m =
-7	-19	-3	-7	5	-7	-4	0	0	-4
7	6	4	2	-4	6	3	4	-1	2
5	13	3	4	-5	6	1	3	1	2
-14	-26	-6	-8	10	-14	-5	-6	0	-4
5	14	3	4	-6	7	5	4	2	1
-2	-6	-2	-1	2	-4	-2	-1	-1	0
3	22	3	6	-6	6	5	1	2	4
3	11	0	5	-1	1	0	0	0	1
-13	-20	-6	-7	8	-13	-6	-6	0	-4
-7	-27	-5	-8	7	-11	-7	-3	-1	-3
-2	3	-2	2	0	-3	-2	-3	0	1
The 1st entry in reading order is -7
Which number is the first entry on the diagonal from the top-right corner?
A: -4
Which number is the last entry, reading row by row?
A: 1
The first entry in the row that holds the largest entry: 3
The 5th entry, reading row by row -> 5
The smallest entry in the first column: -14
Which number is the last entry in the row that holds the largest entry?
A: 4
Which number is the entry just right of the smallest entry?
A: -5
Which number is the bottom entry of the column that holds the largest entry?
A: 3
Which number is the entry just left of -27?
A: -7
The 4th entry, reading row by row -> -7
The top entry of the column that holds the largest entry is -19
The 3rd largest entry: 13
The entry just right of the largest entry: 3
The 2nd smallest entry: -26
Which number is the third-last entry, reading row by row?
A: -3
The second entry on the main diagonal -> 6
Which number is the third entry on the diagonal from the top-right corner?
A: 3
Which number is the entry in the bottom-left corner?
A: -2
The minimum is -27
Which number is the last entry in the row that holds the smallest entry?
A: -3
Which number is the second entry on the diagonal from the top-right corner?
A: -1
Which number is the 2nd largest entry?
A: 14
The third smallest entry -> -20

[867, -863, 522, -68, 41, 702, -293, 94, -94, 397]
Which number is the entry just left of -94? 94
The first entry -> 867
The entry just left of 41 is -68

B = [197 214 170 140 223  66  47 134 200]
Read off the second entry from the left.
A: 214
The entry just left of 214 -> 197
Read off the third largest entry.
A: 200

Read these off the row that follows.
1) Find the 1st entry from the left.
2) Find the 4th entry.
3) Find the third entry from the right.
[ 33  32 -11  16   7]
1) 33
2) 16
3) -11

 265.97   -23.21   152.59   184.55   134.94   251.60   163.10   169.84   -13.74   201.61   234.09   184.96   189.68   199.71
 280.80  -155.10   120.11   215.10   162.95   235.98   149.62   170.51    41.20   218.25   199.36   196.80   181.88   201.87
 249.98  -250.58    85.84   261.26   238.60   167.89   148.68   181.58   281.98   220.76   131.27   204.75   171.80   191.93
 244.95   152.49   162.49   183.62   142.61   223.18   135.95   166.60   -37.49   233.85   143.74   199.67   156.60   201.49
 258.05    14.20   127.67   215.24   174.58   205.68   124.45   168.60    37.31   247.23   112.56   210.30   150.58   202.83
Indices start at 1.
The entry at row 1, column 2 is -23.21
The entry just left of 150.58: 210.30
Report the entry in the bottom-left corner.
258.05
The largest entry: 281.98
The entry at row 1, column 3 is 152.59
Report the entry in the bottom-right corner.
202.83
The smallest entry -> -250.58
The entry at row 1, column 1: 265.97
Report the entry just right of 170.51.
41.20
Report the bottom entry of the column that holds the smallest entry.
14.20
The entry just right of 124.45: 168.60
The entry at row 2, column 2: -155.10
The entry directly above 166.60 -> 181.58
The entry just right of -37.49 is 233.85
The entry directly below the largest entry: -37.49
The entry at row 3, column 1 is 249.98
Report the entry in row 3 and column 3.
85.84
Report the top-right entry.
199.71
The entry just left of 201.87: 181.88
Report the entry directly below 135.95.
124.45
Report the entry just right of the largest entry.
220.76
The entry in row 2 and column 1 is 280.80
The entry just right of 167.89: 148.68
Report the entry directly below 223.18.
205.68
Report the entry just left of 156.60.
199.67
The entry just right of 14.20 is 127.67
The entry directly below 181.88 -> 171.80
The entry directly above 174.58 is 142.61
Report the entry just left of 170.51.
149.62

a =
-3	2	-5	-1	2	3	-4
19	-4	-1	-1	1	-1	-1
-12	4	3	1	-1	0	4
-8	3	0	4	0	0	1
28	-7	-1	0	1	-3	-2
-3	2	-1	-1	1	0	-1
-8	3	4	-1	-2	0	4
-3	2	2	-4	0	0	1
-3	2	-5	-2	3	4	-4
10	-2	-1	-5	1	0	-1
The entry directly below the largest entry -> -3
The fifth entry, reading row by row? 2
The first entry, reading row by row? -3
The third entry, reading row by row: -5
The fifth-last entry, reading row by row? -1
The last entry, reading row by row is -1
The largest entry in the last row? 10
The 1st entry on the diagonal from the top-right corner is -4
The entry directly above -12? 19
The largest entry in the first row? 3
The 2nd entry in reading order? 2
The largest entry in the first column is 28
The smallest entry in the first column? -12
The third entry from the end, reading row by row is 1
The entry just right of the smallest entry is 4
The second entry on the main diagonal: -4
The fourth entry from the end, reading row by row? -5
The entry directly below the smallest entry? -8
The second entry on the diagonal from the top-right corner? -1

data =
[[  3  -3  24  -4  -3  -3  14]
 [  2  18 -30 -16  -7 -12  15]
 [-11   2  18   9  -2 -18 -21]
 [ 12  15 -19 -16  -3  25   3]
 [ -3 -14   8 -16  -6   9  15]
 [-17   0 -17  -6  -4   3 -19]
 [  4  22  -9   0   4 -14 -22]
 [ 11  26   4   3  -2  -9  -4]
 [  8 -10   3  20  13  21  -7]
 [ -9 -22  -4  16   9 -22  17]]
Counting starts at 1.
Find the top-right entry.
A: 14
Find the entry in the top-left corner.
A: 3
The entry at row 2, column 1 -> 2
Find the entry at row 1, column 3.
A: 24
Find the entry in the bottom-right corner.
A: 17
Find the entry at row 3, column 1.
A: -11
Find the entry just right of 26.
A: 4
The entry just left of 21 -> 13
Find the entry just right of the smallest entry.
A: -16
The entry at row 3, column 2: 2
The bottom-left entry: -9
The entry directly above the largest entry: 22
Find the entry in row 1 and column 2.
A: -3
Find the entry directly above -10.
A: 26
The entry at row 2, column 3 -> -30
The entry directly below the largest entry: -10
The entry directly below the smallest entry -> 18
The entry directly below 20: 16

Questions about the table below. Indices start at 1.
1) The entry at row 3, column 3?
2) The entry in the top-right corner?
3) The entry in row 1 and column 3?
4) The entry directly below 6128?
5) The top-left entry?
6) The largest entry?
7) The entry directly above 4627?
8) The entry just left of 4753?
3936,7459,4927,7702,6980,4884,6839,6998,5128,7717,8741
8927,8002,4753,5015,5136,4595,7496,7094,5753,6179,7111
5399,7725,8636,3230,6306,6128,4658,4425,6769,5811,5690
2232,5082,7186,7467,7978,5958,6387,5171,6243,6732,5984
3598,8514,6974,4627,6274,7793,3735,5650,6037,6353,7802
6105,7545,8606,5399,5275,6747,3190,5511,7104,7338,6930
1) 8636
2) 8741
3) 4927
4) 5958
5) 3936
6) 8927
7) 7467
8) 8002

Read these off the matrix that follows.
1) Give the bottom entry of the column that holds the largest entry.
2) Give the entry in the bottom-left corner.
3) Give the entry just left of -198.
4) Give the bottom-right entry.
5) Give the entry just right of the smallest entry.
6) Give the entry just right of 840.
7) Give the 1st entry on the diagonal from the top-right corner.
8) Give the entry just right of 114.
 643   336    -4   -85    59  -198  -581   181   629   -82   556
-196   257   415   -60   114  -624   418   840    95   400  -106
1) 840
2) -196
3) 59
4) -106
5) 418
6) 95
7) 556
8) -624
